Each row below holds a small network's activations on one input, seen along a few directions.
Each table varies a few parts of the input and shows all the possible inputs, shuffled.
A made-up example of a description, with smaller parts first: values(2) and (point or line(9) or (line(6) and ring(8))).
Shared parts are said once, and a part with two or three values counts as separate values.
In the rows, 128 means zero.

Other details of the inputs vary at random and push rows far along two fixed directions, the same in every table; ignore that.

A family of inputs:
r1: [129 131 121 118 128 106 139  92 105 169 105 126 141]
r2: [134 121 114 146 149 138 125 160 131  97 151 148 113]
r3: [ 84 159 140 117  53  73 137  63 169 122  97 127 165]
r4: [100 144 138 122  72  81 144  78 147 132 102 134 153]
r5: [153 104 109 144 182 153 117 178  98 112 168 154  99]
r6: [137 100 118 133 145 156 120 159 139 104 152 135 116]
r7: [ 87 168 147 117  61  87 140  83 179 152  85 105 178]
r8: [119 134  98 143 164 153 119 161 165 114 135 143 142]
r9: [134 101 107 128 159 160 125 159 140 118 145 123 125]
r10: [ 85 149 127 123  91 132 123 138 202  80 128 128 154]
r11: [165  98 129 122 162 137 126 144  71 160 138 118 100]
r12: [126 119 122 139 157 169 118 159 147  92 136 125 118]
r13: [ 75 150 123 107  69  78 148  73 171 156  89 119 188]
r14: [123 126 106 137 156 160 114 166 172 114 133 132 133]
r15: [113 135 131 120  92 105 136 114 133 157 125 120 143]
r16: [116 141 148 122  99 117 127 110 132 135  99 109 136]
r17: [143 110 112 136 164 167 118 153 147 119 134 128 124]
r18: [138 114 125 138 138 141 121 160 133 101 146 135 105]
r19: [114 136 110 147 164 152 120 161 161 104 137 138 139]
r20: [126 100 108 135 147 164 121 162 150 109 154 132 123]
r21: [ 86 174 151 110  47  90 142  83 170 133  91 112 167]
r22: [133 137 127 132 149 147 123 161 132  96 160 139 109]
r23: [126 134 117 144 166 151 120 159 126 104 137 138 120]
r24: [139 124 158 116  79 103 130  80 114 130 111 109 123]
r25: [ 99 132 138 113  61  96 135  96 152 156 102 110 159]
r26: [123 147 145 122  87  98 129 105 134 126 126 120 127]
r27: [168 103 118 131 183 138 128 149  59 156 149 132 101]
r28: [119 135 123 132 147 137 128 134 133  96 147 150 123]
r29: [189  94 168 121 117 110 136  91  38 162 121 115  86]
r30: [127 143 147 120 116 109 139  89  97 138 111 134 127]
r31: [141 121 154 122 113 124 131  94 114 151 102 106 135]
r32: [180 123 170 117 125 100 136  86  21 165 123 124  96]
r33: [125 124 111 136 147 144 121 173 147 109 161 143 119]
r34: [ 87 151 115 134  90 118 131 145 205  92 132 135 152]
r35: [130 115 114 122 126 141 129 125 143 138 114 113 140]
r36: [102 132  98 127 127 144 122 153 187 119 120 121 151]
r37: [174 120 140 116 140 111 137 107  49 196 117 111 105]
r38: [115 130  87 138 161 151 123 165 161 116 136 138 142]
r39: [117 143 140 126 123 110 135  95 110 139 106 128 135]
r40: [173 116 140 126 165 118 133  96  50 182 118 133 107]
r41: [ 92 132 100 136 120 133 127 150 176 113 140 140 155]
r42: [128 126 127 137 150 150 118 151 146 120 129 122 126]
r43: [130 123 121 138 142 148 110 162 149  83 154 134 105]
r44: [130 121 125 134 149 171 122 156 146  83 143 132 114]
r45: [152 103 121 133 169 132 131 130  67 153 152 145 102]
r46: [144 124 163 112  92 115 135  87 102 132 116 113 123]
r47: [100 145 125 129 115 147 122 149 179  87 126 128 138]
r48: [133 109 118 133 145 147 116 169 136 109 152 137 113]
r49: [181 122 146 124 152 120 130 113  54 188 122 120 100]
r50: [178 118 157 127 130 101 127  97  37 153 132 127  88]
r51: [ 95 156 119 135 126 139 125 152 179 101 128 126 143]
r52: [128 123 137 120 110  96 136  94 101 152 121 139 133]
r53: [156 133 151 126 133 120 133 109  64 143 121 129 108]
r54: [115 138 126 113 103 104 139 116 135 160 118 113 149]
r55: [125 129 114 144 181 150 124 146 135 114 141 145 125]
Each input here is: line(5) and ring(11).
The inputs of r6 and r33 match in every part but the line(5) part. If r17 is changed in the same way as r6 into r33, which row does it become?
Answer: r49
A walk changes only the line(5) part. It starts at r31 and steps to r42. List the rest of the walk in order.
Answer: r7, r19, r55

A family of inputs:
r56: [141 140 135 135 130 117 123 127 119 146 116 125 123]
r57: [140 114 110 138 188 174 119 176 117 120 143 130 113]
r58: [141  99  96 135 182 167 121 185 117 119 162 136 108]
r59: [143 104 123 136 132 117 126 122 113 137 134 139 120]
r60: [125 135 146 115  88  85 141  87  89 149 116 129 131]
r61: [122 109 103 127 156 158 127 146 149 118 140 131 133]
r62: [142 111 110 140 158 141 121 140 136 115 141 142 117]
r63: [ 89 156 117 137 127 136 127 143 171  86 128 142 147]
r64: [142 143 140 127 141 117 132 129  86 137 144 135 107]
r65: [139 136 152 125 106 101 133  68 115 156  85 117 140]
r66: [165  84 126 124 164 141 130 135  62 159 145 129 102]
r67: [129 145 158 118 110 104 139  67  95 141  98 125 135]
r68: [ 83 145 138 124  71 139 124 139 212  58 130 120 147]
r69: [171 124 136 136 156 121 123 137  78 158 139 128  96]
r70: [109 165 155 116  82  87 139  84 116 148  99 121 145]
r71: [147 125 131 120 146 132 130 138  96 163 134 115 117]
r72: [ 73 161 111 128  97 118 133 139 201  90 140 145 162]
r73: [131 139 148 111 103 108 136  99 102 179  96 103 140]
r74: [ 91 127 128 117  78 154 121 148 217  87 120 100 156]
r75: [100 144 106 136 110 121 124 146 197 110 133 138 152]
r76: [125 132 139 107  90 102 141  98 117 176 109 109 147]
r77: [143 120 134 125 144 123 134 108  86 126 140 142 110]
r78: [148 121 168 118  64 107 124  93 127 136 101  98 122]
r79: [113 127 116 128 150 158 127 130 159 117 117 123 146]
r80: [111 120 114 135 138 132 129 141 136  96 155 154 127]
r81: [160 101 103 149 183 151 115 177 106 116 162 148  92]
r82: [136 129 116 147 160 144 117 155 138 113 129 136 120]
The inputs of r81 and r60 match in every part but one. If r65 is changed in the same way as r81 into r60, which row does it become?
Answer: r67
What is each input in this table made of?
Answer: values(3) and (point or ring(8))
Change only the values(3) part in r66. List by row number the other rows that result.
Answer: r59, r80
A walk changes only the ring(8) part. It starts at r79 and steps to r61. List the rest of the walk in order.
Answer: r66, r58, r76, r71, r73, r57

A family of inputs:
r83: [177 115 139 126 173 122 134 127  25 164 157 141  81]
r84: [122 107  99 137 136 150 116 181 175 110 154 130 129]
r85: [200 106 190 130 133 135 119 120  23  96 157 128  42]
r86: [109 124 135 113  57  75 142  65 141 158  93 120 165]
r87: [133 136 129 129 135 147 121 138 152 132 112 109 133]
r88: [ 98 129  94 139 153 177 115 195 202  86 142 126 142]
r89: [109 136 147 101  53  93 142  83 145 172  94  95 162]
r90: [117 130 106 144 172 165 118 148 171  92 129 138 136]
r91: [111 157 110 148 170 150 120 160 165  95 140 148 131]
r92: [106 134 137 117  94 108 138  83 134 144  90 117 159]
r93: [184  88 138 122 176 137 133 117  32 163 146 132  87]
r94: [ 95 151 101 143 158 147 124 170 165  91 146 150 138]
r95: [102 150 137 115  55  58 142  76 135 160 103 129 158]
What is each input in this table made of?
Answer: point or (values(3) and line(4))
